A small network was shown many inputs. Here are its activations along a few directions, one row for each input.
In each table, some parts of the input vary, and every possible input appears once, in random order.
Descriptions start from the smaller parts, as in this example, which fits no table here: one of 6 places along a line, together with either a single point or one of 9 places around a ring or (one of 3 separate values, together with one of 5 places around a ring).
Shared parts are said once, and a part with two or three values counts as separate values.

Other details of the inputs shift rows strongly along three fixed directions, in all tables alike. That doesn't count.

A family of inputs:
r1:  28  16   2  -3  31   5  15  -1 -25  15  33  24  26 -29
r2:  57  -1 -35 -33  31  32  42  45   8  49  24  17 -54  12
r3: -29 -13   1  49 -11  26 -18 -25  30 -24 -16 -25  71  44
r4:  19   3 -19 -11   4   4  -3  -7   6   9  44  24  27  35
r5:   2  11  20  16   0  -8 -13 -15 -21   4  19  35  30 -23
r6:  17   8   5 -20  16   6 -14 -18 -27  23  32  37  27 -12
r7:  -5 -11 -12  22  -6  -4  23   7   6 -30 -11 -22  10  14
r8:  21  -6 -11  -1   9  -5   7  16  -1  12  11  30 -17   8
r9: -21  17  65  17  -1 -18 -32 -31 -59 -23 -34  13  24 -91
r10:   5  10  10  16  21  -9  -4 -33 -20 -17  44   3  80 -15
r11:  18   0 -34 -35   4  -4  18  32  30  10  17   2 -45  40
r12:  17  -1 -17  -1  10  -6   2   0  12  10  49  22  24  32
r13:  56   8 -24 -62  56  15  33  15 -28  63  28  41 -45 -28
r14:  16 -21 -33   7  -8  20  17  30  19   5   4   2 -20  45
r15:   8   7  13 -11   8   1 -10 -29 -28  10  26  24  40 -13
r16:  -3  11  23 -32   9 -25  -9  14 -13  18 -23  13 -69 -51
r17:   2  11  35   5  40  28 -30 -55 -19  28  27  38  86 -31
r18:  13  -1 -22  15  15   5  33   2   4  -8  35  -3  37  25
r19: -29 -13  -7 -13 -35  -6   5  36  31 -15 -66 -72 -84   8
r20:   9  -3   9 -24  -8   6  16  28  -9  35 -45  -2 -87 -36
r21: -20 -24 -28  21 -31   5   9   9  41 -29  -1 -52   2  67
r22: -22 -10 -35  10 -36 -12  -2   5  48 -35   5 -36   0  75
r23: -28 -10 -13 -23 -39  -2   4  29  33 -23 -63 -71 -78  18
r24:   1 -18 -11  27 -16   8   9   4   6 -19   1 -11  14  33
r25:  53  -4 -16 -49  38  21  18  25 -15  75  28  48 -50 -13
r26: -20  20  57  18   4 -25 -26 -30 -59 -25 -35   7  23 -93
r27: -10  -4 -16  36 -20 -12   1  -5  27 -29  31  -3  46  48
r28:  -1   5  10 -32  20  -7  15   9 -19  21 -27  -5 -59 -51
r29: -30  -4  -2  44 -12  30 -13 -23  38 -19  -8 -29  65  47
r30: -49   5  42  27 -41 -21 -33 -14 -16 -29 -55 -25  -9 -43
r31:  23   4 -20 -33  20   6  17   8  -2  15  17   0  -8  -1
r32: -50  15  59  -1  -3   5 -59 -54 -18  -2 -56  -8  27 -65
r33:  -4 -14 -17  42 -22  -1  -1  -6  19 -35  23   0  50  55
r34: -34  16  26   9 -24 -33 -14   7  -1 -25 -40 -15 -39 -31
r35:  24   1 -16   9  17  -6  11  12   6  -6  40  30  18  26
r36: -36  -8  15  -6 -38 -20 -16  13  14  -9 -56 -32 -60 -10
Description of these inputs: one of 4 places along a line, together with either a single point or one of 8 places along a line.
- Changing only the place on the line of 4 turns r14 into r25. The same change can be made to r8. Which row results? => r12
- Which other rows agree with r23 in the place on the line of 4? List them by row number. => r4, r6, r11, r13, r15, r22, r31, r32
- Which other rows does r13 become when the place on the line of 4 takes its other values? List them by row number. => r7, r18, r28
- Start at r18 and move only the place on the line of 8, one step at a time. The first step leads to r1. Which rows follow, in order? => r2, r20, r30, r5, r27, r34

A family of inputs:
r37:   22  -15   -3  -32   -5   37   16   50    8   60  -62    3 -113  -28
r38:  -2   6  -6  56  -8 -12   8 -23 -11 -58  67 -17 117  34
r39:  12 -11 -50  -7 -20  -1  22  18  24 -33  31 -38  11  80
r40: -51  24  70  -3  -6 -24 -40 -42 -29   6 -35   5   8 -78
r41: -71  -3  33  68 -54 -30 -16 -18   3 -89 -38 -69  41  -4
r42:   2  32  23  -1   2 -29 -16  25   2  -7 -34  38 -61 -36
r43:   0 -30 -63   4 -56 -48  37  72  44 -25  16 -12 -95  85
r44: -44 -14  -6  31 -30 -17   0  -2  32 -59 -45 -64   3  23
r45:  50 -18 -67 -30  38  29  40  33  56  42  71   6  -1  89
r46:  49   3  -3 -18  40  25 -10 -19 -32  42  58  66  48   5
r47:   6   1  24   6   3   4   2  12 -21  23 -36   6 -42 -47
r48:  28   2   3 -22  20  33 -21 -24 -28  38  43  63  52  -8
r49:   19    0   20  -38   17    4   16   41  -30   52  -55   13 -113  -81
r50: -105   13   46   48  -62  -46  -47  -45   13  -95  -43  -83   61   -8
r51:  31   4   5 -12  27   8  -5 -26 -32  27  45  52  51  -7
r52:   7 -21 -32  33 -16  27  17  28  38  -6  -2 -28  -1  62
r53:  30   4  13  -5  44  26  -4 -24 -26  39  20  56  43 -28
r54: -22  -3  -6  28 -20  18 -24 -37  40 -12  24 -16  73  55
r55:   9 -12 -40   3   3  27  12   4  55  18  26 -15   3  80
r56:   0   9  14 -21  17  -9   7   3 -23   1 -29   0 -38 -56
r57:  -2  12  10 -22   7 -16   9   6 -25  -6 -35 -13 -40 -53
r58: -22   0  35  -3   1  -1 -16 -10 -17   5 -67  -4 -43 -55
r59:  10  19  27  19  46  -3 -13 -49 -45   9  41  53 100 -47
r60:  46  11  -8 -29  41   7   5 -16 -39  23  73  60  47  -9
r61:  10 -10 -61 -34 -13   7  41  51  63  10   7 -56 -68  75
r62: -13  -2  24 -21 -15 -15 -21  -8 -19  -5 -42  -8 -43 -43
- What do these inputs look like to the network? => either one of 2 separate values or (one of 4 places along a line, together with one of 6 places along a line)
- Which of the alternatives is r41? => one of 4 places along a line, together with one of 6 places along a line
- List by row number the other inputs of the same sort as r43. => r42
